Each row below holds a small network's activations on one input, seen along a few directions.
Each table varies a few parts of the input and shows all the possible inputs, shuffled.
A made-up example of a description, with smaller parts first: one of 5 places around a ring, together with either a single point or one of 9 places around a ring or (one of 3 separate values, together with one of 6 places along a line).
Shared parts are said once, and a part with two or three values counts as separate values.

Other details of the inputs vary at random and push rows far along two fixed directions, the same in every table; ignore that.

Table:
r1: -2, -3, -2, 17, -35, -17, 7, -15, -4, -8, 18, 31, -13, -32, 10, 4
r2: -23, 28, 1, -11, 20, -18, 4, -3, 20, -19, 0, 17, 18, 4, -18, -24
r3: 2, -3, -1, -5, 32, 3, -21, -13, -6, -1, -18, -12, 0, 31, -22, 5
r4: -8, 2, 13, -5, 20, 19, -8, 17, 7, 25, -5, -20, 9, 25, 1, -3
r5: -3, -8, 4, 5, 26, 6, -9, 0, -16, 1, -10, -9, -6, 39, -14, -4
r6: 20, -55, -11, -28, -20, -17, -14, 16, -19, -13, -2, -7, -13, 12, 41, 42
r7: -3, 3, 10, -3, 17, 8, -27, 8, -3, 4, -11, -20, 4, 28, -9, -7
r8: -5, 9, 3, 10, 14, 8, 0, 2, 19, 8, 7, -15, -3, 21, -15, -19
r9: -11, 17, -6, 3, 35, -9, 3, 14, 8, -18, -8, 3, 31, 13, -3, -26
r10: -14, 18, 0, 1, -18, -8, 26, -13, 17, 9, 17, 14, -16, -32, -4, -7
r11: 9, -33, -14, -34, 8, -27, -9, 27, -4, -40, -7, 5, 15, 12, 37, 32
r12: 11, -34, 0, -39, -15, 2, -19, 25, -9, 4, -5, -17, -1, -5, 46, 41
r13: 7, -6, -8, 13, 34, 15, -12, 3, -12, 7, -24, -17, 12, 14, -10, -3
r14: -18, 19, 12, 0, 21, 14, -8, -2, -4, 13, -6, -11, 1, 11, -19, -15
r15: 30, -53, -14, -20, -23, -8, -19, 27, -31, -14, -10, -14, -3, -13, 61, 42
r16: 14, 6, -13, 25, -33, -6, 35, -8, -7, -5, 12, 25, 1, -44, -1, -8
r17: -4, 10, 11, -12, 20, 22, -20, 8, 9, 19, -17, -21, 12, 20, -1, 1
r18: -16, 13, 13, 5, 11, 11, -4, 4, 10, 19, -3, -11, 4, 17, -13, -16
r19: 22, -57, -17, -10, -11, -1, 1, 27, -37, -9, -13, -8, -8, -3, 49, 37
r20: 18, -5, 2, 6, 11, 10, -4, 6, 2, -3, -2, -19, 13, 39, -17, -9
r21: -1, 15, 1, -3, -30, -7, 31, -14, 10, 4, 12, 17, -3, -34, -10, -3
r22: -8, 11, 1, -3, -23, -2, 21, -5, 24, 15, 24, 10, -7, -36, 13, -3
r23: -16, 12, 5, -26, 38, 0, -4, 22, 17, -6, -9, -9, 29, 26, 3, -7
r24: 9, 0, 8, -3, 10, 18, 2, 15, 13, 10, -7, -28, 18, 29, -10, -7
r25: -22, 18, -4, -25, -8, -27, 14, -3, 19, -20, 6, 26, 14, -28, 6, -6
r26: -15, 17, -1, -11, -13, 1, 10, -24, 9, 16, 3, 19, -3, -40, -3, 6
r27: -3, 0, 5, -2, 20, 14, -2, 16, 19, 14, 1, -31, 3, 27, -1, -7
r28: 3, 23, 4, 35, 0, 5, 16, -12, 0, -3, 10, 16, 4, 1, -34, -19
r29: 7, 0, -15, 24, -32, -10, 25, -5, 6, -2, 23, 17, -10, -44, 20, -7
r30: -15, 14, 2, -3, -21, -10, 3, -23, -8, -4, 8, 23, -17, -34, -9, -5
r31: -18, 29, 2, 6, 13, 1, -4, -32, 9, 9, -8, 9, -3, -3, -39, -16
r32: -13, 19, 2, 0, -13, 0, 27, -8, 18, 17, 19, 14, -10, -33, 3, -5
r33: -9, 2, 2, -14, 28, 13, -13, -3, 3, 14, -21, -21, 6, 23, -15, 7
r34: -9, -5, 7, -2, 24, 10, -7, 4, -10, 7, -13, -13, -6, 35, -13, -3
r35: 3, 10, -3, -1, -32, -12, 26, -17, 5, -4, 13, 23, -8, -29, -14, -2
r36: -9, 6, -2, -17, 39, -15, -11, 12, 8, -25, -9, -2, 22, 37, -7, -10
r37: 17, -41, -8, -47, -25, -7, -21, 17, -7, -7, -19, -16, -4, -5, 45, 51
r38: -4, 19, 2, 36, 3, 3, 7, -9, 14, 0, 20, 6, -4, 2, -16, -22
r39: 6, -5, -1, 22, 27, 10, -3, 13, -4, -3, 2, -14, -5, 36, -8, 0
r40: 1, -3, 8, 13, 29, 11, -21, 5, -21, -5, -9, -11, 0, 27, -11, -2
r41: -1, -2, 6, 0, 28, 6, -20, -1, -19, -4, -9, -13, -4, 31, -15, -4
r42: -5, -5, 7, 1, 17, 8, -14, 9, 1, 9, -8, -16, 1, 35, -9, -7
r43: 4, -4, 0, 9, 33, 8, -21, -6, -8, -3, -18, -9, 3, 27, -18, 8
r44: 5, 5, -2, 8, -39, -19, -6, -26, -1, -16, 6, 33, -12, -45, 9, 11
r45: 5, -4, 1, 18, 30, 19, -12, 14, -26, 3, -14, -17, 6, 15, -2, -13
r46: -2, 17, 5, -3, -23, 2, 32, -9, 13, 13, 15, 16, 2, -34, -4, -2
r47: 1, -2, -9, 22, -37, -12, 17, -9, -8, 1, 14, 26, -9, -45, 20, -5
r48: 2, -1, -9, 6, -29, -18, 14, -16, 12, -8, 26, 18, -18, -27, 5, -3
r49: -10, 25, 1, 24, 12, -2, 11, -17, 9, 2, 14, 9, -12, 8, -31, -27
r50: 22, -45, -11, -44, -24, -12, -25, 11, -10, -15, -20, -12, -9, 1, 39, 50
r51: 29, -48, -12, -38, -22, -17, -28, 7, -16, -22, -16, -8, -11, 4, 40, 50
r52: 9, 7, -6, 5, -30, -16, 23, -21, -2, -10, 17, 27, -9, -25, -14, -2
r53: 1, 11, -14, 31, -20, -6, 31, -7, -1, 1, 17, 22, -12, -41, 4, -15
r54: -24, 29, 15, 10, 13, 17, 13, -10, 6, 26, 4, 7, 0, -4, -19, -22
r55: -9, 13, 3, 9, 21, 6, 5, -1, 11, 8, 2, -10, -9, 23, -23, -16
r56: -3, 26, 12, 8, -6, 16, 18, -4, 23, 19, 10, -1, 15, -9, -16, -21
r57: 2, 0, 9, 3, 20, 3, -29, 3, -8, -2, -7, -17, 3, 32, -10, -8
r58: 4, 0, 11, 16, 21, 8, -29, 7, -11, -3, -7, -14, 6, 29, -5, -4
r59: 20, -2, -14, 20, -46, -7, 29, -6, 0, -8, 16, 20, 5, -46, 14, -3
r60: -16, 24, 9, 38, 12, 6, 5, -18, -8, 3, 5, 19, -7, 4, -30, -26
r61: -16, 20, 14, -1, 24, 21, -6, 2, -3, 21, -3, -10, 4, 7, -12, -12
r62: -21, 15, 5, -1, -20, -5, 19, -18, 1, 10, 7, 22, -14, -31, -6, -6
r63: 32, -48, -11, -32, -28, -5, 0, 21, -4, -14, -4, -17, 2, 9, 32, 38
r64: 9, 5, -11, 12, -42, -13, 4, -19, -5, -7, 0, 29, -6, -61, 19, 1
r65: 38, -52, -13, -13, -26, -4, -2, 23, -13, -22, 1, -11, 4, 10, 37, 43
r66: -8, 7, 13, -7, 17, 13, -24, 12, 1, 12, -11, -24, 8, 23, -4, -5
Description of these inputs: one of 6 places along a line, together with either a single point or (one of 2 separate values, together with one of 5 places along a line).
Q: The inputs of r35 and r28 match in every part but the place on the line of 6. If r8 is changed in the same way as r35 into r28, which row does it become?
A: r38
Q: The inputs of r41 and r14 match in every part but the place on the line of 6. If r20 is changed in the same way as r41 into r14, which row does it become?
A: r24
Q: Which other rows does r51 become when the place on the line of 5 takes its other values? List them by row number.
A: r6, r20, r48, r57
Q: Which other rows does r54 become when the place on the line of 5 takes its other values? List them by row number.
A: r26, r32, r46, r61
Q: Which other rows does r3 become when the place on the line of 6 takes its other values? List them by row number.
A: r13, r26, r31, r33, r43

Table:
r67: 4, 6, -10, 18, -1, -8, 5, -4, 3, -10, 1, 12, 1, -15, 4, -6
r68: 5, -15, -10, -4, -21, -9, -2, -9, -12, -1, -6, 9, -15, -26, 16, 15
r69: -12, 33, 14, 29, -1, 14, 18, -6, 10, 14, 11, 4, 4, 4, -33, -36
r70: -11, 22, 7, 26, 7, 2, -6, -25, 1, 3, 6, 13, -8, 0, -32, -17
r71: -11, 26, 8, 27, 4, 5, 8, -9, -6, 1, -1, 14, 6, -4, -25, -28
r72: -7, -20, -1, -26, 33, -6, -14, 16, -6, -11, -9, -15, -2, 39, 6, 15
r73: 10, -23, 1, -2, 20, 19, -15, 17, -12, 10, -12, -28, 3, 25, 10, 19
r74: 14, -14, -12, 2, -25, -8, 16, 6, 11, -6, 14, 3, -8, -20, 23, 13
r75: 16, -25, -5, -1, 19, 11, -6, 25, -10, 1, -9, -25, 15, 29, 13, 6
r76: 1, 17, 3, 31, 51, 12, -18, 6, 7, -5, -9, -23, 12, 55, -33, -29
r77: 17, -20, 5, -7, 11, 17, -5, 23, -7, 11, -4, -28, 0, 35, 11, 13
r78: 4, 0, -2, 11, -16, 0, 17, -1, 9, 5, 14, 6, 1, -8, 1, -9
r79: -31, 38, 12, 8, 18, 5, 20, -9, 24, 18, 13, 7, -1, 3, -28, -31
r80: -14, -9, -8, -24, -6, -18, 9, 0, -4, -9, 1, 19, -8, -22, 21, 17
r81: -3, 12, -3, -13, -4, -6, 5, -13, 7, -5, -9, 14, 9, -15, -9, 2
r82: 0, 2, -1, 6, -18, 5, 9, -9, 7, 16, 6, -2, -15, -13, -2, -3
r83: 13, -12, -14, 3, -17, -8, 11, 6, 1, -10, 9, 5, -3, -28, 24, 11
r84: -7, -3, -1, -23, -20, -15, -12, -1, 2, -9, -3, 14, 2, -26, 25, 13
r85: 14, -25, -6, 1, 21, 5, -11, 20, -14, -6, -16, -17, 14, 33, 12, 8
r86: 12, -15, 2, -29, 14, 10, -2, 19, 11, 7, -14, -29, 14, 33, 2, 19
r87: 6, -15, -9, -6, -24, -3, 4, -5, -8, 5, 1, 1, -14, -30, 18, 14
r88: 11, -12, -3, -6, -23, -2, 8, 1, -13, 0, 8, 8, -7, -26, 20, 14
r89: -11, 33, 5, 0, 8, 7, 11, -14, 17, 9, -2, 5, 15, -11, -30, -21
r90: 11, -19, -11, -1, -23, -21, 2, -6, -8, -20, 9, 16, -5, -12, 12, 11
r91: 15, -19, 2, -4, 21, 11, -16, 18, -21, 0, -16, -18, 4, 31, 11, 13
r92: 12, -25, -4, -6, 18, 4, -25, 7, -14, -3, -16, -25, -9, 35, 1, 13
r93: -12, -9, -7, -26, -9, -13, 14, 5, 0, -2, 8, 11, -7, -26, 22, 16
r94: -2, 10, -2, -15, -7, -13, 1, -18, 9, -13, -2, 13, 3, -7, -16, 2
r95: -13, 13, 7, -12, -9, -15, -17, -11, 10, -11, 4, 12, 1, -9, -1, -5
r96: 4, -15, -6, 0, -19, -6, -2, -8, -12, -3, -2, 14, -11, -25, 16, 23
r97: -9, 24, 9, 25, 1, -2, 3, -13, -4, -7, 6, 14, 0, 5, -32, -27
r98: -13, 16, 6, -12, -9, -3, -7, -1, 11, 4, 4, 5, 8, -21, 7, -6
r99: -10, 24, 10, 25, 0, 15, 9, -15, 13, 21, 10, 3, -6, -3, -24, -17
r100: 9, -4, 8, 7, 32, 11, -21, 8, -14, -2, -9, -19, 3, 48, -16, -5
r101: 7, -14, -3, -4, -27, -4, 13, 7, -13, -6, 6, 8, -2, -25, 17, 12
r102: -21, 36, 16, 3, -1, 5, -2, -7, 27, 16, 9, 2, 8, -5, -15, -26
Q: The inputs of r97 and r71 match in every part but one. If r95 is changed in the same way as r97 into r71, which row does it become?
A: r84
Q: What is each input in this table made of?
A: one of 4 places along a line, together with either one of 3 separate values or one of 6 places along a line
Q: A walk changes only the place on the line of 6. It starts at r76 and steps to r90. List the rest of the walk in order.
A: r97, r100, r70, r92
Q: Which other rows does r89 become when the choice among 3 separate values takes its other values? List them by row number.
A: r93, r98
Q: List by row number the other rows that have the place on the line of 4 in common with r82.
A: r69, r74, r77, r78, r79, r86, r99, r102
